A small network was shown many inputs. Here are its activations along a few directions, one row for each input.
In each table, some parts of the input vary, and every possible input appears once, in random order.
Descriptions start from the smaller parts, as in this example, which fits no table here: values(2) and (point or ring(9) or (ring(5) and line(6))).
Shared parts are said once, and a part with two or three values counts as separate values.
(in the rows, 128 means zero)

Rows:
R1: [171 166 126 147 149  97 111 123 108 145 124 102 154 129 106]
R2: [130 167 178 171 141 114  85 123 117 149 111 115 133 110 106]
R3: [ 87 147 149 121 153  73 115 147 156 108 144 142 146 100 101]
R4: [110 160 160 156 129 104 106 131 117 146 129 108 127 106 105]
R5: [ 79 126 125  60 119 232 160 122 152 111 133 160  83 161 215]
R6: [147  43 101 129 105 127 161 126 105 130 132 148 125 148 165]
R7: [108  30 145 156 120 160 142 119 152 125 131 134 118 111 118]
R8: [177 167 137 152 154 105  94 128 104 147 113 110 152 131 103]
R9: [104 158 147 138 121  88 129 128 133 136 133 124 117  92  99]
R10: [151 157 107 118 133  79 137 133 120 133 134 119 137 113  95]
R11: [108 157 151 146 123  95 115 135 125 135 127 111 128  92 106]
R12: [156 160 119 140 141  93 117 137 107 145 130 102 149 127 104]
R13: [125 129  81  44 130 223 171 127 142 109 133 157 107 181 210]
R14: [158  31 103 141 135 150 153 124 140 120 136 132 134 130 116]
R15: [125 166 163 163 138 107  97 115 118 144 119 109 133 103 107]
R16: [156 156 114 124 136  89 125 137 108 132 131 107 147 115  99]
R17: [ 93 125 127 112  84 215 129 116 151 103 109 143  87 174 173]
R18: [136 147 110 102 161  67 125 150 144 109 152 141 166 122  95]
R19: [ 96  42 138 147  87 134 147 123 123 135 129 152 110 122 170]
R20: [141 129  82  94  99 206 141 117 138  98 108 141 108 193 168]
What is each input in this table made of?
Answer: values(2) and (line(4) or line(6))
Changing only the values(2) part turns R1 into R15. The same change can be made to R14. Which row results?
Answer: R7
Which other rows does R20 become when the values(2) part takes its other values? List them by row number.
Answer: R17

Rows:
R21: [143 136 142 165 130 102  98 130 123 142 117 115 133 107 103]
R22: [136 123 146 132 154  90 115 127 119 131 144 131 144  98 110]
R23: [145 144 145 173 115 105 108 115 114 137 115 105 131 113  93]
R24: [130 132 141 151 150  96 122 131 122 143 133 126 148 103 109]
R25: [101 111 136 115 129 174 133 118 163 103 120 137 118 138 149]
R26: [124 122 113 125 133  63 137 143 138 118 141 124 140  98  86]
R27: [148 110 103 109 129 158 143 125 127 128 119 138 133 154 138]
R28: [ 97 113 130 125 110 150 139 120 135 114 127 149 101 136 156]
R29: [131 251 127  95 148 116 105 136 125 127 125 116 131 138 128]
R30: [150 103 116 102 134 177 140 142 139 113 127 126 143 154 132]
R31: [144 105 112 117 106 142 149 138 101 136 131 124 132 148 153]
R32: [ 99 119 122 116 114 165 132 109 147 132 136 148 105 138 140]
R33: [149 105 116 109 125 151 152 145 112 118 126 127 117 145 150]
R34: [135 134 148 155 144  94 115 128 126 148 128 113 138 118 105]
R35: [ 89 114 124 130  99 136 132 115 130 131 133 142 106 132 168]
What is each input in this table made of?
Answer: point or line(6) or (values(2) and line(4))
Which other rows belong to the same alternative as R30? List them by row number.
Answer: R25, R27, R28, R31, R32, R33, R35

Rows:
R36: [151 194 130 104 183  94 105 133 125 130 139 104 151 102  98]
R37: [ 89 118 174 157 125 120 113 125 138 142 134 126 122  85 112]
R38: [170  75 113 157 132  99 125 127 105 145 130 119 159 123 106]
R39: [133 220 135 144 127  63  87 137 119 131 124 114 148 120  88]
R40: [119 118 135 111 105 218 133 114 141 126 122 147 100 175 173]
R41: [125  89  85  87 112 194 164 116 158  92 122 138 106 169 155]
R42: [125  96  86  75 102 179 179 122 147 106 128 164  98 158 188]
R43: [145 204 135 124 163  83 108 147 119 134 130 107 153 113  94]
R44: [106 132 129  99 105 202 151 112 127 125 125 158 104 170 212]
R45: [177 103 124 169 135  95 118 128  99 148 123 107 153 106  97]
R46: [109 106  86  65 109 182 181 124 132 119 133 154 100 167 205]
R47: [161 125 139 181 133  87 107 123 104 154 119  98 132 100  96]
R48: [ 99  65 145 136 126 113 135 129 137 115 142 149 135 105 120]
R49: [121 122 125 118 120 220 133 111 156 111 108 139 101 179 164]
R50: [142 210 132 130 151  72  99 140 120 132 130 114 151 116  89]
R51: [125 138 152 179 118  90 112 125 110 151 116 101 126  91  93]
R52: [137 214 140 136 139  68  95 141 120 129 125 110 155 121  90]
R53: [145 200 128 113 175  88 108 137 117 130 134 109 151 108  91]
R54: [ 82  91 161 153 124 116 122 133 144 125 139 137 123  98 118]
R55: [119 118 130 100 111 207 139 121 138 129 118 152  96 172 195]
R56: [154  57 114 150 134  93 140 132 118 123 137 134 154 125 108]
R57: [ 94 130 161 160 113  92 118 125 120 139 119 105 117  82  97]
R58: [123  55 121 143 131  95 136 136 131 123 140 142 135 120 115]
R59: [120  90  92  78 101 203 164 134 147 111 133 144 100 167 167]
What is each input in this table made of?
Answer: line(6) or (values(2) and line(4)) or ring(10)
Which of the alternatives is R41?
Answer: values(2) and line(4)

Rows:
R60: [132 181 139 142 110 126 112 128 122 143 120 101 118 132 130]
R61: [105 158 158 128 128 100 115 127 134 124 133 132 123  95 118]
R62: [131 102  99  97 129 115 145 137 120 126 151 138 137 128 136]
R63: [166 103 111 117 122 134 137 123 101 134 135 121 132 146 136]
R64: [161 164 114 117 143 137 120 131 124 143 121 123 146 148 135]
R65: [139 162 120  88 151 115 135 134 142 116 139 136 146 138 126]
R66: [132 101 147 174 118 128 120 121 119 146 119 131 129 120 100]
R67: [121 176 117 107 157 117 116 133 143 119 141 122 135 120 113]
R68: [ 88 118 160 137 137  98 109 140 128 137 129 133 133 106 108]
R69: [106 108 136 118  98 224 147 107 139 110 116 145  88 169 191]
R70: [121 161 155 157 124 121 107 115 109 149 108 122 126 106 124]
R71: [157  84 111 139 117 123 133 113 123 139 122 127 130 141 133]
R72: [ 79 106 131  94 105 205 158 124 158  96 135 157  88 150 190]
R73: [ 97 177 136 109 119 104 120 136 136 137 130 119 122 119 120]
R74: [122 122 160 167 126 119  97 128 117 146 119 113 133 119 118]
R75: [166 137  94 127 126 141 132 127 114 114 116 119 142 155 132]
R76: [122  81 127 135 136 111 147 139 141 118 138 126 129 100 117]
R77: [142 179 116 137 153 138 107 124 117 139 117 114 133 133 118]
R78: [139 130  97  92 136 119 139 144 129 106 127 141 136 144 121]
R79: [146  84 127 163 129 132 138 122 122 134 119 112 132 114 123]
R80: [112  99 151 146 125 106 133 134 140 123 142 141 128 107  95]
R81: [131  84 109 123 127 103 149 129 139 117 141 144 128 126 133]
Changing only one part turns R61 into R70. The same change can be made to R80. Which row results?
Answer: R66
What is each input in this table made of?
Answer: values(2) and (point or ring(10))
Which other rows does R67 become when the values(2) part takes its other values? List them by row number.
Answer: R77
